These are the activations of a small neural network, seen along a few directions. Each row is one input.
In each table, some parts of the input vary, and every possible input appears once, in random order.
Descriptions start from the smaller parts, as in this example, which fits no table here: one of 4 places along a line, together with either a single point or one of 9 places along a line or (one of 2 separate values, together with one of 8 places around a ring).
Shared parts are said once, and a part with two or three values counts as separate values.

A family of inputs:
row 1: [-14  14  -1 -21  32  -1  14  11  54   3  -8   0  12]
row 2: [ -5  21 -17 -16   8   6 -11  34  30  -4  24 -13 -29]
row 3: [  0  -7  17   7  31  -2  10 -29  -8   2 -26  10  33]
row 4: [  6  -9 -10  18 -16  -9 -30  11 -28  -4  21   1 -35]
row 5: [  1  -2 -10  21 -15   1 -28   2 -28  -5  22 -11 -34]
row 6: [ -2  19 -16 -15   8   1 -10  37  32  -3  25 -11 -29]
row 7: [-15  12  -1 -22  31  -4  12  15  50   2  -9   5  11]
row 8: [  5  -9  11  32   3   0  -7 -28 -47  -1  -5   4   8]
row 9: [ -1  -2  16   9  27   0  12 -31  -8   0 -27   7  35]
row 10: [  5  -4  -9  21 -15  -4 -28   5 -25  -4  23  -8 -33]
row 11: [  7 -14  16   3  31 -10   8 -23  -4   5 -26  20  31]
row 12: [  7   6 -16 -45 -73  11  23  33  28   1  17 -12 -10]
row 13: [  0  -6  18  10  29  -2  11 -29  -6   2 -24   5  35]
row 14: [ 16 -19 -13  -7 -93   2   8   4 -27   2  13  -6 -18]
row 15: [  6 -14  11  29   6  -1  -9 -25 -46   0  -5   8   6]
row 16: [  2   0  -9  24 -16  -1 -26   2 -26  -5  24 -14 -32]
row 17: [  8 -16  11  28   7  -3 -10 -24 -46   1  -5  11   5]
row 18: [-18  17  -1 -21  32   4  14   8  51   1 -10  -2  11]
row 19: [-11  11  -1 -23  33  -5  13  15  54   4 -10   8   9]
row 20: [ 13 -24  18 -23 -54   2  43 -22 -12   9 -38  10  48]
row 21: [ -5   0   2 -54 -51  10  47  10  49   6 -20   1  26]
row 22: [  2   2 -10  25 -18  -1 -25   1 -26  -6  24 -14 -31]
row 23: [-20  21  -1 -17  27   3  15  10  49  -2  -8  -7  16]
row 24: [ -2  18 -18 -18   9   2 -11  37  30  -3  23  -6 -31]
row 25: [ -7  22 -16 -12   6   5 -11  37  28  -6  26 -17 -26]
row 26: [ 19 -30   9  -1 -74   3  26 -22 -47   8 -16  10  18]
row 27: [-19  19  -1 -20  31   5  15   7  51   0  -9  -5  13]
row 28: [ -8  26 -17 -10   3   8  -9  34  28  -7  26 -21 -24]
row 29: [  4  -5 -11  18 -14  -4 -29   5 -27  -4  21  -3 -36]
row 30: [  1 -10  16   5  31  -4   9 -28  -7   3 -27  13  32]
row 31: [ 11 -19  10  25   7  -7 -12 -20 -45   3  -7  20   3]
row 32: [  5 -13  12  32   3  -2  -9 -23 -48  -1  -3   4   9]
row 33: [  9 -18  11  26   7  -5 -11 -22 -45   2  -6  16   4]
row 34: [ -8  25 -17 -13   6  10  -9  31  30  -6  25 -19 -27]
row 35: [  5 -12  17   5  31  -8   9 -24  -5   5 -26  16  32]
Describe the family of inputs behind these rows. -> one of 5 places around a ring, together with either a single point or one of 6 places along a line
List by row number the other rows that have the place on the ring of 5 in common with row 10. -> row 4, row 5, row 14, row 16, row 22, row 29
Change only the place on the line of 6 in row 3. List by row number the other rows that result. -> row 9, row 11, row 13, row 30, row 35

A family of inputs:
row 36: [  8 -30  -4 -22 -46 -18   5  -9   3   5 -20  20   2]
row 37: [-11  12  -9   9 -52  15  -9 -10 -18  -3  22 -24 -24]
row 38: [-20  35 -24 -49 -15  18   6  58  80  -1  43 -19 -37]
row 39: [ 18 -15  -3  16  27 -18 -28  26 -26   1  23   8 -31]
row 40: [ 26   8 -10  -6 -31   9   6  34 -33  -1  26  -1 -19]
row 41: [ 31 -12  -3  -7 -34  -5 -11  32 -15   5  19  17 -31]
row 42: [ -9  -4 -13  12 -54   1 -18  -6  -5  -6  13  -4 -36]
row 43: [-17   5  12  32  36  12  -7 -38 -17  -3 -16 -11   6]
row 44: [-20  25 -14 -74 -14  14  26  43  90   0  -3 -18   2]
row 45: [ 28 -30   2 -29 -35  -6  10  11  -6   7 -14  22  13]
row 46: [  7  21  -5  31  16  10 -28   7 -33 -11  28 -25  -9]
row 47: [ 17   7  -4  18  28  -4 -19  27 -40 -11  27  -8 -17]
row 48: [  9 -14  -7   2 -45 -14 -18  13  -5   5  12  16 -41]
row 49: [ -5 -30   8   1   1 -23  19 -20   4  15 -30  33  28]
row 50: [-17  -5  21  14  -4   7  32 -38  -7   1 -26  -9  35]
row 51: [ 11  -6  25  -9  14   4  31  -6 -17   0 -20  19  51]
row 52: [-18  45 -13 -23  81  -1   4  23  91  -1  -6 -10  -2]
row 53: [  7  10  11  26  50  20   1 -25 -25  -6  -6  -8  20]
row 54: [  4   0  20   9   7  17  40 -23 -14   1 -18  -5  49]
row 55: [ -5  -7   0  -4 -49  10  24 -26 -11   1 -11 -27   9]
row 56: [ 13 -26  19 -10  11 -11  18  -6  -3  13 -23  38  42]
row 57: [ 16   0  -2  -9 -38  20  31  -8 -20   3  -3 -23  25]
row 58: [ 29  -7   6 -24 -33   7  22  14 -20   2  -8   1  23]
row 59: [ -6 -19  -5  -7 -54  -7   7 -27   3  -5 -18  -3   2]
row 60: [-28  34  -2 -48  33   4  39  29  94   6 -26   0  31]
row 61: [-21  36 -26 -16  47  -1 -16  52  81 -13  41 -29 -36]
row 62: [ -7 -15   5  13  42 -23 -24 -28  -6  11 -17  31  -2]
row 63: [-17  12  -1  39   2   6 -36  -7 -22  -7  18 -28 -23]
row 64: [-25  -3 -13  33   0  -8 -43  -8 -13 -11  11  -6 -31]
row 65: [ 18 -15  17   6  56 -15 -17 -13 -14   9  -6  29   6]
row 66: [ 14  22  -9   6 -42  19  -2   9 -27  -1  31 -22 -11]
row 67: [-21 -19   6  11  -8  -9  22 -38   2   0 -32  13  29]
row 68: [-21  -5   5  28  32  -8 -24 -39  -4  -3 -21  10  -1]
row 69: [ 16   6  18   6  58   4  -6 -12 -28  -7  -5  14  19]
row 70: [ -5 -17  -9  26  13 -25 -36  11 -15   4  13   9 -40]
Describe the family of inputs behind these rows. -> one of 5 places around a ring, together with either a single point or one of 6 places around a ring
The inputs of row 69 and row 40 match in every part but the place on the ring of 5. If row 43 is changed in the same way as row 69 into row 40, which row does it become? -> row 37

A family of inputs:
row 71: [-17  27  -7 -34  35   5  15  26  72   0  -2  -7   6]
row 72: [ 16 -29  13  31 -27  -4  -6 -35 -68   2 -10  11   9]
row 73: [ 18 -14 -18  52 -55  -1 -54   4 -89  -9  50 -15 -67]
row 74: [ 16 -28  11  31 -32  -4  -7 -33 -68   2  -8  10   6]
row 75: [ 15 -29  18  33 -11  -6  -4 -40 -66   3 -17  15  18]
row 76: [ 16 -29  15  32 -22  -5  -6 -36 -67   2 -12  12  12]
row 77: [-13  27 -17 -39   2   7  10  41  67  -1  14 -14 -14]
row 78: [ 13 -29  23  35   5  -8  -2 -46 -63   4 -24  19  27]
row 79: [-13  26 -18 -39  -4   7  10  43  67  -2  16 -15 -17]
row 80: [ 14 -29  21  34   0  -7  -2 -44 -64   3 -22  18  24]
row 81: [-19  27  -5 -33  40   4  16  23  73   0  -5  -6  10]
row 82: [-14  27 -15 -38   7   7  11  38  68  -1  12 -13 -10]
row 83: [-15  27 -10 -36  23   6  14  31  70  -1   4  -9   0]
row 84: [ 12 -29  24  36  11  -9  -1 -49 -62   4 -27  21  31]
row 85: [-15  27 -12 -37  18   6  13  34  69  -1   6 -11  -4]
row 86: [ 14 -29  19  34  -6  -7  -3 -42 -65   3 -19  16  21]
row 87: [-13  26 -20 -39  -9   7   9  45  66  -2  19 -16 -20]
row 88: [-20  27  -3 -32  46   3  16  20  74   0  -8  -4  13]
row 89: [-16  27  -8 -35  29   5  14  28  71   0   1  -8   3]
row 90: [ 11 -30  26  37  16 -10   0 -51 -60   4 -30  22  34]
row 91: [ 16 -29  16  32 -16  -6  -5 -38 -67   2 -15  13  15]
row 92: [-14  27 -14 -37  12   6  12  36  68  -1   9 -12  -7]
row 93: [ -8  37 -48 -17 -25   8 -43  78  42 -12  73 -36 -93]
row 94: [ 17 -28  10  30 -37  -4  -8 -31 -69   1  -5   8   2]
Describe the family of inputs behind these rows. -> one of 2 separate values, together with either a single point or one of 11 places along a line
The inputs of row 93 and row 73 match in every part but the choice among 2 separate values. If row 88 is changed in the same way as row 93 into row 73, which row does it become? -> row 90
Change only the choice among 2 separate values in row 79. List by row number the other rows that result. -> row 74
Change only the choice among 2 separate values in row 82. List by row number the other rows that result. -> row 76

A family of inputs:
row 95: [ 12  -6   7   7 -40  14  14 -22 -40  -2  -1 -10  17]
row 96: [ 23 -11  11   1 -34   8  15  -3 -43   3   2   2  18]
row 97: [  4  14 -11 -41  13   0  12  37  49   3   3   4   0]
row 98: [ 25 -25   6  -8 -36  -5   6   0 -37   7  -5  16   6]
row 99: [-26  11 -13 -25  -3   0   9  18  61   2   1  -6 -10]
row 100: [  2  28  -4 -32  13  12  20  34  42  -1   8  -9  11]
row 101: [-16   2   7  31  32  -2 -10 -34 -12  -1 -15  -5   9]
row 102: [  0 -15   2  14 -51   6   9 -28 -28   0 -10  -9   8]
row 103: [-12  31  -4 -25   8  19  17  16  45  -5   5 -23   9]
row 104: [  3  21 -37  32 -15   4 -68  47 -30 -15  76 -31 -96]
row 105: [-25  22 -10 -21  -2   9  14  12  56  -1   1 -23  -2]
row 106: [ -3   8  13  27  42   5  -4 -27 -22  -6  -9  -5  19]
row 107: [  9   2  16  20  48  -1  -2  -9 -24  -3  -5   7  21]
row 108: [  1 -16   9  16  38 -19 -18 -13  -6   3  -9  23   1]
row 109: [ -8   5 -12 -36   6  -6   9  31  61   6   3   6 -13]
row 110: [-15  -8   6  26  29 -13 -17 -27  -6   1 -13  12   2]
row 111: [ -1 -23   0   7 -52  -7   3 -20 -24   1 -12  10  -3]
row 112: [ 11 -12  11  12  47 -13 -12  -5 -18   0  -9  20  12]
row 113: [ 15 -29   4  -6 -44 -13   2  -7 -24   6 -10  22  -7]
Describe the family of inputs behind these rows. -> either a single point or (one of 3 separate values, together with one of 6 places around a ring)
Change only the place on the ring of 6 in row 113. List by row number the other rows that result. -> row 95, row 96, row 98, row 102, row 111
Change only the choice among 3 separate values in row 112. List by row number the other rows that result. -> row 97, row 98

A family of inputs:
row 114: [ 32  11   2  -3  21  12  -5  -5 -31   0   8   8  -4]
row 115: [ 12   1  -6  -6 -37  19   5 -17 -17  -1   8 -11 -19]
row 116: [ -9   2  -5  20 -41   3   8  10 -16  -4  11 -22   3]
row 117: [ 19 -23  -9 -10 -14 -23 -23   0  -9   0  -7  17 -14]
row 118: [ 18  -1  10   3  21  -2 -13  15 -31 -11  10 -12  12]
row 119: [-18  -6   1  20  19  -7 -25 -19  -7 -12  -8 -20  -2]
row 120: [ 15 -11   9 -18   0  -3  10 -27   3  -1 -28  -2  32]
row 121: [  0  -5  -3   2 -41   6  -5   4 -19 -13   7 -31  -1]
row 122: [-18  37 -19 -38 -27  18  10  39  62   5  31 -38 -24]
row 123: [ 17 -19  -4 -10 -12 -13 -14  -4 -10  10  -7  28 -23]
row 124: [ -4   6 -22 -36   4 -16  -6  51  72  -1  10  13 -31]
row 125: [-19  21 -13 -58  21   9  34  24  76  -2 -11  -3  25]
row 126: [ -9  -2  19   6  -4   0  28 -12   6   6 -19  19  40]
row 127: [  9   8  12  19  20   3   6  13 -25   0  21  12  11]
row 128: [ 32   0   1  -4  23   4 -13   0 -28  -7  12  -6   5]
row 129: [-18   5  -1  24  18   9  -6 -29  -6   3  -6   7 -17]
row 130: [ 15  -5  12 -17   2   7  20 -32   3   7 -27  12  21]
row 131: [  4 -19  -2  -1 -11 -12  -2   2 -11  14  -3  36 -22]
row 132: [  8   6   8  20  22  -6   1  21 -28  -1  14  -4  16]
row 133: [-27   0  -2  38  19 -11 -11 -13  -3  -2  -4 -12   2]
row 134: [ -4   6  -4  14  17   6 -17 -37  -6  -1  -9   0 -19]
row 135: [-10  -4  15   8  -2 -10  24  -5   3   5 -27   1  44]
row 136: [ -2  -1  16  -8   0  12  26 -20   2  13 -28  21  27]
row 137: [ 15   9   7   6  23  16   5   5 -30   7  11  14  -1]
row 138: [ -2 -23  -5  14 -13 -31  -7  17  -8   7  -1  19  -4]
row 139: [ -3   2  -1   3 -36  22  16  -9 -18   4  11  -3 -18]
row 140: [  6 -29   0  -4 -13 -25 -21  13 -10  -2  -6  10  -8]
row 141: [  9  33  -9 -29  43  18   7  61  54  -2  24 -16 -11]
row 142: [-26  -3   5  36  20   0  -4 -22   2   0   6   2  -5]
row 143: [ -6  -1  -6  13  16  -1 -30 -31  -6  -7  -9 -13  -6]
row 144: [  0 -11  17 -11  -1  -8  11 -11   0  -5 -30  -8  39]
row 145: [-10   5   1  17 -42  12  13   2 -14  -3  18  -4  -3]
row 146: [-37  38 -14 -16  36   0 -10  15  75 -10  13 -20 -27]
row 147: [ 13   1 -13  -5 -42   9  -8 -10 -19 -11   6 -24  -8]
row 148: [ -3 -27   4  11 -10 -19  -2  10  -4  12   9  32  -9]
Describe the family of inputs behind these rows. -> one of 5 separate values, together with either a single point or one of 6 places around a ring
The inputs of row 120 and row 128 match in every part but the choice among 5 separate values. If row 130 is changed in the same way as row 120 into row 128, which row does it become? -> row 114
Change only the place on the ring of 6 in row 119. List by row number the other rows that result. -> row 129, row 133, row 134, row 142, row 143
